Each row below holds a small network's activations on one input, seen along a few directions.
In each table, some parts of the input vary, and every possible input appears once, in random order.
Descriptions start from the smaller parts, as in this example, which fits no table here: values(2) and (point or ring(11) or (line(4) and ring(8))).
Shared parts are said once, and a part with two or three values counts as separate values.
In the rows, zero is written as 128.

Other details of the inputs shift rows strongly along three fixed directions, in all tables alike. That doesn't count.

Rows:
r1: [104 142  97 131 138 133  95 131 128 158  93 139]
r2: [119 145 164 179 161 122 182 140 131  99 170 149]
r3: [102 143  94 144 129 136  86 132 115 180  94 129]
r4: [134 112 132  62  65 100 104 107 158 116  77 102]
r5: [132 150 143  71  94  95 112 108 177 105  26 133]
r6: [146 151 160 147 179 147 173 142 150 115 168 146]
r7: [137 138  93 154 114 156  75 131  99 160  83 135]
r8: [168 104 103 134 131 165 115 133  85 141 173 119]
r9: [103 136 100 138 124 135  84 129 126 167  95 130]
r10: [139 119 203  65 117  74 201 116 188  46 150 122]
r11: [120 146 152 169 166 121 181 137 126 109 160 152]
r12: [ 77 133  85 164 117 114  96 132  96 162 100 137]
r13: [155 102 119 137 133 158 113 134 101 149 186 111]
r14: [136 145 192 132 182 152 196 119 210  68 142 123]
r15: [175 104 121 132 115 158 123 129  92 141 177 107]
r16: [112  51 113  60  65  76 124 102 116 105 164  87]
r17: [116 100 113 141 133 117 143 130  92 132 184 125]
r18: [ 86 177 131 183 159 115 135 134 139 121  65 178]
r19: [148 147 164 150 176 148 170 138 149 116 169 148]
r20: [158 106 111 128 142 156 115 134  95 151 179 117]
r21: [141 145 136  72  67  96 107 112 163  93  26 123]
r22: [138  86 107 132 153 187 114 117 126 140 173  90]
r23: [139 104 115 127 145 148 124 129 107 159 187 117]
r24: [131 155 185 167 173 130 191 146 151  93 177 152]
r25: [ 86 137  90 147 133 123  93 132 103 171  97 140]
r26: [ 71 174 131 190 176 145 141 124 169 112  55 156]
r27: [168 108 110 140 121 164 119 136  88 145 174 110]
r28: [123 102 124 142 132 136 138 134  99 153 202 113]
r29: [118  99 121 144 132 137 132 136 102 146 198 117]
r30: [138  89  92  48  34 102  71 103 122 126  68  86]
r31: [147 154 163 148 183 145 173 143 149 111 171 151]
r32: [172 106 189  63 114 133 183  93 208  32 115  90]
r33: [ 78 131  81 158 127 117  99 131  97 157  98 144]
r34: [133 194 140 164 173 143 121 139 148 127  53 175]
r35: [114 104 117 142 135 118 146 131 101 125 181 127]
r36: [124  97 164  66 100  80 160 112 162  76 145 112]
r37: [ 88 182 131 182 158 112 139 132 136 128  62 176]
r38: [157 101 113 129 137 160 116 130 100 152 182 117]
r39: [101 139  94 144 133 134  80 132 114 176  95 131]
r40: [154 109 116 134 132 157 118 137 102 150 185 111]
r41: [147 197 147 165 156 147 130 135 152 110  36 177]
r42: [ 77 173 136 177 180 155 135 128 175 121  66 151]
r43: [117 102 119 141 134 134 135 139  97 147 204 116]
r44: [177 137 206  73 112 103 196 120 191  56 138 112]
r45: [174 106 121 131 119 155 123 133  89 135 176 109]
r46: [ 85 133  88 145 133 125  90 135 102 166 106 143]
r47: [ 83 136  85 146 132 126  92 135 105 169  97 140]
r48: [104 140  89 137 138 137  85 129 114 178  92 135]
r49: [131 150 173 164 170 131 185 147 136 108 183 145]
r50: [127 201 141 171 160 146 126 144 156 128  53 168]
r51: [126 150 166 162 164 133 184 147 141 111 177 142]
r52: [137 100 113 129 145 150 119 130 110 152 189 120]
r53: [172 105 106 134 132 161 113 132  80 144 172 119]
r54: [149 155 165 149 184 143 172 142 146 113 166 151]
r55: [102 139  92 143 129 139  88 134 116 176 101 128]
r56: [151 150 173 141 181 138 177 140 153 103 169 147]
r57: [111  95 105 150 137 122 132 130  83 142 187 124]
r58: [120  95 119 128 132 130 134 130 105 142 192 119]
r59: [136 109 120 134 141 145 127 136 106 155 192 111]
r60: [180 156 155 158 164 163 159 136 126 111 141 150]
r61: [ 83 132  96 156 113 109 107 129 102 157  99 130]
r62: [157  98 112 129 139 161 113 130 101 149 184 118]
r63: [109 148 147  84  90  89 117 112 184 111  44 127]
r64: [ 92 102 118  63  65  62 124 103 150  99  75 111]
r65: [128 108 166  70 103  83 166 112 164  85 139 112]
r66: [ 85 100  79  98  93 103  81 120 110 157 104 117]
r67: [138 141  83 144 124 155  80 132  96 160  79 137]
r68: [159 103 116 117 136 152 122 133 106 140 183 115]
r69: [ 78  88  89  69  41  66  89 104 124 133  75  93]
r70: [113 198 154 160 165 128 141 143 171 120  67 167]
r71: [170  59 111  36  52 110 106 101 111 115 144  72]
r72: [139 140 100 144 106 148  83 127 106 155  78 133]
r73: [140  88  92  51  50 104  64 100 121 124  61 100]
r74: [176 106 167  66  77 108 146 111 156  70 122 103]
r75: [104 156 175  99 102  79 159 119 189  82  65 140]
r76: [ 86 185 137 186 152 108 141 139 135 124  66 169]
r77: [159 103 125 126 131 150 123 134 105 142 187 106]
r78: [ 76 132  84 164 117 116  97 132  97 161  99 135]
r79: [155 105 108 127 139 159 118 134 101 152 178 115]
r80: [135 104 121 136 141 148 122 134 110 151 193 113]
r81: [138 142  84 144 125 153  76 133  94 158  80 142]
r82: [100 153 172  78  91  68 159 117 196  73  58 134]
r83: [166 161 173 149 162 151 177 145 154 102 154 139]
r84: [139 135  88 147 123 157  74 128  97 158  82 141]
r85: [132 127 198  96 105  72 209 115 177  53 145 120]
r86: [ 94 180 139 170 165 125 131 139 148 128  73 176]
r87: [136 101 114 129 149 148 119 131 108 150 188 121]
r88: [118 105 121 142 132 133 137 137  98 153 195 112]
r89: [101 139  96 134 125 133  89 133 124 167  98 127]
r90: [164 153 168 160 165 159 162 141 146 110 160 145]
r91: [127  70 148  71  83  80 166 107 138  83 178  97]
r92: [173 103 120 132 120 156 121 132  90 134 178 108]
r93: [116 105 163  88  82  74 169 110 158  78 136 108]
r94: [130 149 163 157 176 129 178 145 133 109 172 153]
r95: [126  94 100  47  49  93  72 105 132 138  73  86]
r96: [144 142 133  71  81  97 103 108 158  93  20 131]
r97: [140 143  93 151 114 152  82 132  94 165  82 130]
r98: [158  61 128  39  55 106 115 104 129 122 165  64]
r99: [ 85 176 136 188 148 115 138 135 139 124  74 169]
r100: [104 142  96 145 128 138  84 130 116 182  95 130]
r101: [ 83 135  95 152 127 121  88 136 103 169 100 136]
r102: [141 209 176 137 161 122 157 133 190  90  30 174]
r103: [171  78 151  43  90 110 153 111 150  84 177  86]
r104: [156  99 112 130 142 159 111 131  98 148 182 119]
r105: [120 148 164 178 164 119 185 141 129 101 169 147]
Description of these inputs: line(5) and (point or (values(2) and ring(10))).
- The inputs of r103 and r8 match in every part but the line(5) part. If r4 is changed in the same way as r103 into r8, which row does it become? => r72
- The inputs of r43 and r40 match in every part but the line(5) part. If r25 is changed in the same way as r43 into r40, which row does it become? => r102
- The inputs of r105 and r39 match in every part but the line(5) part. If r33 is changed in the same way as r105 into r39, which row does it become? => r1
- Which other rows does r43 become when the ring(10) part takes its other values? List them by row number. => r24, r28, r29, r49, r51, r75, r82, r88, r101
- Which other rows does r31 become when the ring(10) part takes its other values? List them by row number. => r1, r6, r19, r23, r48, r52, r54, r56, r87
- Which other rows does r103 become when the values(2) part takes its other values? List them by row number. => r50

Rows:
r106: [105 115 113  83  97 103  96 117 142 145  98 112]
r107: [153 134 137 141 160 155 137 142 123 143 177 131]
r108: [112 146 169 113 141  95 175 124 174  78 112 145]
r109: [140 138 138 161 135 113 155 149  87 135 182 148]
r110: [110  67  85 101  83 118  92 109  95 143 142  91]
r111: [132 131  85 135 135 157  71 134  99 182 112 130]
r112: [ 70 155  96 179 166 133 103 140 115 171 100 158]
r113: [159 163 140 173 181 162 145 145 120 126 139 161]
r114: [132 154 122 108 103 127  96 116 155 121  27 134]
r115: [144  81 137  95 104 131 139 120 129 126 200  84]
r116: [168 114 157  88 111 135 144 118 154  99 141 103]
r117: [ 87 109 116 106  98 100 118 112 142 126 104 109]
r118: [121 108 156 109 118 107 169 117 154  84 152 113]
r119: [128 154 119 115 101 120  97 116 148 116  25 136]
r120: [149 164 144 178 171 171 141 147 132 140 141 145]
r121: [158 141 126 144 159 161 125 138 117 140 141 142]
r122: [108  68  84  89  90 109  92 113  95 145 148  99]
r123: [114 125 134 150 166 137 149 138 126 142 185 132]
r124: [160  81 120 124 113 145 137 125  90 121 198 105]
r125: [104 166  95 195 120 124  96 148  74 173  88 158]
r126: [148 155 169 114 132 105 166 125 160  72  95 153]
r127: [114 149 174 117 130 105 170 122 185  89 108 129]
- The inputs of r110 and r122 match in every part but one. If r125 is changed in the same way as r110 into r122, which row does it become? => r109
- What is each input in this table made of? => values(2) and (point or ring(10))
- Which other rows does r117 become when the values(2) part takes its other values? List them by row number. => r112

Rows:
r128: [105 153 118 158 155 133 113 133 129 137  90 158]
r129: [103 141  96 102  76  97  66 122 123 166  41 129]
r130: [127  94 142 106 131 122 160 119 137 109 185 105]
r131: [132 167 174 145 156 137 165 136 176 105 119 138]
r132: [124 163 168 153 142 115 183 134 154  80 112 154]
r133: [ 94 162 119 159 152 136 117 135 141 148  91 144]
r134: [157  79 156  91 117 111 168 128 118 109 243 101]
r135: [117 148 115 165 159 152 113 128 128 139  98 149]
r136: [110 165 119 153 139 121 118 139 123 153  89 153]
r137: [104 119 101  85  86  90  97 117 125 143  79 119]
r138: [141 117 105 106 108 126 105 123 111 145 118 119]
r139: [136 160 122 191 171 169 126 153 103 171 154 145]
r140: [106 161 118 157 150 122 115 141 118 148 101 162]
r141: [138 164 120 157 145 147  99 139 117 150  88 159]
r142: [116 156 170 145 155 117 171 127 171  94 118 148]
r143: [149 155 162 132 151 118 169 137 144 101 134 151]
r144: [107 166 126 163 140 130 100 142 131 153  84 156]
r145: [135  68 101 133  94 134 116 123  74 146 200  88]
r146: [118 150 112 174 163 150 125 147 104 166 148 143]
r147: [162 159 171 156 142 144 171 133 148  80 116 147]
r148: [107 123  98  94  92  97  82 119 121 145  73 130]
r149: [149 154 119 184 181 189 124 148 108 158 148 142]
r150: [153  92 143 103 125 131 145 120 132 103 183 113]
r151: [110 128 109 160 136 143  97 135 111 165 132 133]
r152: [110  97  98 113 118 131 105 117 118 144 132 107]
r153: [123 165 175 139 152 109 165 137 166  95 117 158]
r154: [151  57  98  99 117 159 115 121  94 148 223  78]
r155: [131  61  99 113 122 142 119 119  92 146 211  94]
r156: [124 125 155 133 151 121 162 130 142 105 161 138]
r157: [186 164 176 165 180 163 183 147 133 108 174 153]
r158: [142 134 157 150 122 130 162 133 133 104 151 126]
r159: [135  98 147 127 115 113 169 123 117  97 186 109]
r160: [134 117 142 109 137 131 152 125 148 108 152 116]
r161: [135 169 171 141 149 110 170 140 153 105 123 157]
r162: [147  75  97 106 114 134 118 128  79 157 206  98]
r163: [139 122 157  68  96  92 135 113 170  80  93 125]
r164: [162 153 172 168 182 163 168 139 143 100 161 155]
r165: [131 100 108 113 112 142  97 113 121 138 120 111]
r166: [119 116 102  84  88 126  79 109 145 137  60 104]
r167: [106 144 112 177 176 159 128 143 113 158 149 141]
r168: [135 118 103 101 107 128 102 122 120 142 107 113]
r169: [129 137 107 170 159 175 104 131 114 157 120 134]
r170: [119 100  95 125  97 126 110 123  98 135 130 113]
r171: [112 123 158  88 104  86 145 113 169  93 103 125]
r172: [144  74  95 104 116 140 118 128  84 155 206  92]
r173: [132 137 154 130 147 129 164 135 147 114 160 125]
r174: [117 100 101 109 112 119  98 126 106 145 138 121]
r175: [116 150 112 162 159 156 111 129 132 143  93 144]
r176: [ 97  98  92 133 126 131 102 121 104 157 144 117]
r177: [185  59 153 100 103 135 171 117 104  81 233  83]
r178: [111 118 155  78 100  89 149 107 179  90 101 110]
r179: [113 110  90 123 114 119  97 131  90 167 140 125]
r180: [119  89  87 138 110 131 109 123  77 144 153 111]
r181: [117 125 151  66  99  88 149 114 175  89  97 111]
r182: [144 149 111 170 161 157 118 145  96 159 141 153]
r183: [121 142 107 159 161 156 120 141 113 155 134 137]
r184: [123 149 111 177 143 143 120 132 105 128  93 150]
r185: [149 118 109 107 103 130  95 125 108 149 114 122]
r186: [118 138  87  94  86 121  61 116 127 157  27 120]
r187: [123 136 109 151 127 135  95 141 101 171 133 136]
r188: [158 156 166 132 152 127 162 136 149  96 134 153]
r189: [149 120 160  66  90 100 128 112 168  84  94 120]
r190: [110 118 104 102 108 111 110 124 120 145 113 116]
r191: [109 141 109 199 164 148 137 143  85 144 149 149]
r192: [116 121 158  70  99  77 145 115 168  85 103 126]
r193: [129 145 150  82  85  87 126 118 163 113  68 123]
r194: [ 97 134  93 104  88 116  70 121 135 164  54 112]
r195: [148 169 167 131 159 138 167 133 174  90 104 145]
r196: [120 124 156  92  81  85 157 113 161  79  99 117]
r197: [102 159 121 172 151 148 110 133 137 155  91 141]
r198: [121 120 160  89  96  97 141 109 176  96 101 112]
r199: [159  96 139 116 108 132 156 123 118  94 177 107]
- The inputs of r138 and r136 match in every part but one. If r199 is changed in the same way as r138 into r136, which row does it become? => r196
- The inputs of r181 and r173 match in every part but one. If r167 is changed in the same way as r181 into r173, which row does it become? => r133
- What is each input in this table made of? => line(6) and (values(2) or ring(10))
- Which other rows agree with r148 in the line(6) part? List them by row number. => r128, r143, r152, r155, r160, r162, r170, r172, r174, r180, r183
- Which other rows agree with r165 in the line(6) part? List them by row number. => r141, r147, r149, r157, r164, r166, r169, r177, r185, r186, r189
- Which other rows does r184 become when the values(2) part takes its other values? List them by row number. => r199
